Each row below holds a small network's activations on one input, seen along a few directions.
In each table, some parts of the input vary, and every possible input appears once, in random order.
A made-up example of a description, with smaller parts first: ring(5) and (point or ring(9) or (values(3) and line(4))).
Shared parts are said once, and a part with two or three values counts as separate values.
(in the rows, 128 means zero)

Other details of the inputs shift rows strongly along two fixed directions, in all tables alike. That doesn't count.

A family of inputs:
R1: [119 130 134 132 116 122  96 151 118 116 151 164  97]
R2: [117 140 139 141 124 117 115 128  58 228 130 127  77]
R3: [124 134 107 119 126 133 125 145 162 117 129 151 117]
R4: [137 124 126 107 144 123 111 174 149 115 140 151 148]
R5: [120 111 128 118 127 153 152 137 168  72 114 104 163]
R6: [125 123 129 136 120 123 103 154 134  87 143 157 130]
R7: [136 120 144 153 126 139 168  67  83 204  70  60 137]
R8: [121 131 116 119 123 125 120 170 145 106 151 150 132]
R9: [132 142 103 130 124 111 110 154 132 152 141 169 109]
R10: [136 135 146 133 146 114 105 136  62 235 121 124 102]
R11: [124 121 149 168 131 129 173  52  78 190  76  65 129]
R12: [127 129 123 132 120 133 111 132 150 101 125 156 108]
R13: [109 127 141 161 143 114 127 103  64 203 118 135  79]
R14: [127 144 132 129 134 124 119  75  38 212 156 118  75]
R15: [107 132 123 133 128 113 125 151 140  89 154 153 120]
R16: [119 120 118 120 133 132 125 154 144 116 131 150 124]
R17: [137 117 126 132 119 146 173  99 153 104  92  73 181]
R18: [147 106 159 117 114 174 179  39 103  92 107  19 184]
R19: [127 142 107 116 115 121 122 155 158 113 144 150 122]
R20: [130 138 102 123 120 118 121 156 156 114 141 152 134]
R21: [136 115 128 136 114 140 141 114 160  66 111 118 163]
R22: [133 129 128 103 140 124 110 175 151 114 147 146 141]
R23: [120 109 146 152 129 134 173 100 129  86 106  76 178]
R24: [143 139 121 107 116 142 113  94 110 118 158 130 113]
R25: [120 129 122 137 120 126 159 115 164  70 129 108 160]
R26: [141 146 108  94 121 141 123 107 121 135 162 128 116]
R27: [131 123 118 133 121 127 115 130 149  98 123 159 120]
R28: [134 134 123 111 123 146 154  72 127  96 145  88 148]
R29: [137 133 122 106 144 131 115 146 158 140 123 144 121]
R30: [126 141 125 134 111 116  97 138 126 131 145 165  89]
R31: [119 139 109 139 127 108 126 138 150 100 145 155 126]
R32: [139 141 119 100 132 121 112 160 163 123 142 145 131]
R33: [131 136 122 134 111 121 106 141 144  99 143 157 117]
R34: [130 124 132  90 135 136 126 170 178  75 140 126 161]
R35: [138 128 117 103 143 129 118 148 167 124 125 147 132]
R36: [129 119 130 138 121 124 106 152 133  89 140 159 131]
R37: [132 126 146 128 152 125 111 127  72 229 110 128  92]
R38: [123 130 135 141 119 119  96 150 107 128 147 161 101]
R39: [106 131 125 129 127 116 127 149 144  89 155 152 119]
R40: [121 141 111 147 130 102 117 136 126 139 143 169 103]
R41: [126 125 149 172 129 128 173  54  74 189  81  63 135]
R42: [138 148 142 125 134 115 109 120  79 244 119 120  84]
R43: [115 141 134 162 135 115 130  92  76 213 111 131  71]
R44: [124 118 128 136 124 128 107 149 134  90 137 163 128]
R45: [144 133 115 109 138 119 113 160 160 126 135 151 142]
R46: [110 131 123 136 130 113 126 151 138  92 154 152 125]
R47: [144 140 122  83 142 135 105 125 102 163 166 135 106]
R48: [114 142 115 130 121 113 128 136 153 100 149 151 113]
R49: [146 102 160 156 107 158 189  55 134  81  66  22 205]
R50: [128 111 138 131 121 145 166 120 140  94 106  67 189]
R51: [128  99 155 144 123 152 152  95 128  90  93  83 159]
R52: [151 143 117  82 136 140 116 111 127 143 158 122 125]
R53: [132 108 139 134 122 146 168 118 139  97 102  70 189]
R54: [120 114 133 144 129 138 176  80 150  92  95  80 159]
R55: [124 120 149 161 131 122 106 106  56 202 109 137  82]
R56: [109 119 120 135 139 119 132 141 142  94 135 156 127]
R57: [130 141 106 120 118 122 123 155 157 114 145 151 127]
R58: [119 133 119 117 121 124 120 167 140 111 149 148 123]
R59: [117 107 144 148 132 138 175  98 133  82 103  81 176]
R60: [132 117 126 103 149 130 118 163 153 115 127 148 144]
R61: [111 129 119 139 133 111 123 152 138  91 150 155 131]
R62: [106 123 123 134 138 126 129 141 146  94 136 152 117]
R63: [143 146 139 131 136 114 110 122  77 242 119 121  94]
R64: [131 136 129 104 141 119 101 174 131 144 148 155 116]
R65: [131  90 170 148 118 172 184  65 133  72  67  25 193]
R66: [129 137 123 131 109 121 106 141 145  96 142 156 112]
R67: [131 138 119 143 116 113  95 140 123 131 140 168 103]
R68: [129 124 120 133 121 130 114 128 150 100 125 157 114]
R69: [132 125 134 123 108 147 172 101 156 101 103  63 171]
R70: [128 123 130 102 148 136 114 163 156 117 129 145 131]
R71: [122 124 112 121 130 127 122 166 146 105 140 159 136]
R72: [135 137 113  89 125 142 121 119 114 125 168 130 119]
R73: [127 129 105 118 127 129 128 143 163 115 128 152 123]
R74: [117 150 135 162 125 101 125  99  68 213 126 130  71]
R75: [123 126 133 130 115 126 105 153 135  84 147 154 118]
R76: [141 132 113 106 141 123 115 156 161 125 131 154 140]
R77: [141 136 115 107 136 119 111 160 162 123 139 147 142]
R78: [142 134 136 131 146 119 116 112  81 239 101 126  96]
R79: [129  99 154 145 128 154 184  80 103 146  70  40 174]
R80: [135 130 144 132 150 119 108 133  64 234 114 131 101]
Each input here is: values(2) and line(4) and (point or line(9)).
Changing only the line(4) part turns R39 into R2. The same change can be made to R43. Which row results?
> R3
Changing only the line(4) part turns R32 into R74. The same change can be made to R37. Which row results?
> R13
Which other rows does R21 become when the line(4) part takes its other values? List them by row number.
> R17, R41, R76
Which other rows does R75 become when the values(2) part takes its other values? List them by row number.
> R66
List by row number the other rows that have the line(4) part and the values(2) part in common with R34.
> R4, R10, R22, R37, R47, R60, R64, R70, R80
Which other rows does R5 become when the line(9) part takes its other values? List them by row number.
> R2, R8, R16, R50, R53, R58, R71, R79
Which other rows does R75 become when the line(9) part takes its other values? List them by row number.
> R1, R6, R36, R38, R44, R51, R55, R65
Which other rows does R20 become when the values(2) part takes its other values? List them by row number.
> R50

A family of inputs:
R81: [129 134 111 101 131 126 119 158 160  93 156 152 138]
R82: [134 144 124 127 135 111  87 144  87 209 141 170  73]
R83: [118 138 115 133 126 113 112 142 123 127 154 166 102]
R84: [124 133 130 148 127 122 135 103  99 168 118 123 106]
R85: [130 149 116 124 139 109  97 140  93 213 144 169  73]
R86: [138 116 152 126 129 150 162  86 111 137  99  54 165]
R87: [134 120 131 109 127 144 151 122 152  87 125  91 169]
R88: [126 115 151 149 119 143 169  77 107 123 100  60 155]
R89: [120 127 116 124 124 125 111 151 150  81 152 168 121]
R90: [132 138 127 121 134 119  98 143 101 179 139 157  92]
R91: [126 119 148 149 121 135 145  93 103 138 105  93 133]
R92: [132 121 107  87 130 139 119 175 206  22 158 157 167]
R93: [140 118 145 128 128 146 165  85 123 144  90  56 165]
R94: [124 130 116 128 122 122 112 151 156  84 145 167 122]
R95: [124 122 146 148 123 136 147  91  99 137 112  90 134]
R96: [126 125 117 111 139 121 114 185 172  98 137 164 141]
R97: [120 141 118 142 128 110 106 133 106 168 140 167  83]
R98: [119 112 135 144 128 130 151 135 155  85 104 109 164]
R99: [137 133 134 129 130 129 125 116 101 183 115 114 116]
R100: [125 125 121 132 119 131 134 130 154  85 127 133 141]
What is each input in this table made of?
> values(2) and (point or line(9))
Changing only the values(2) part turns R99 into R100. The same change can be made to R87. Which row results?
> R88
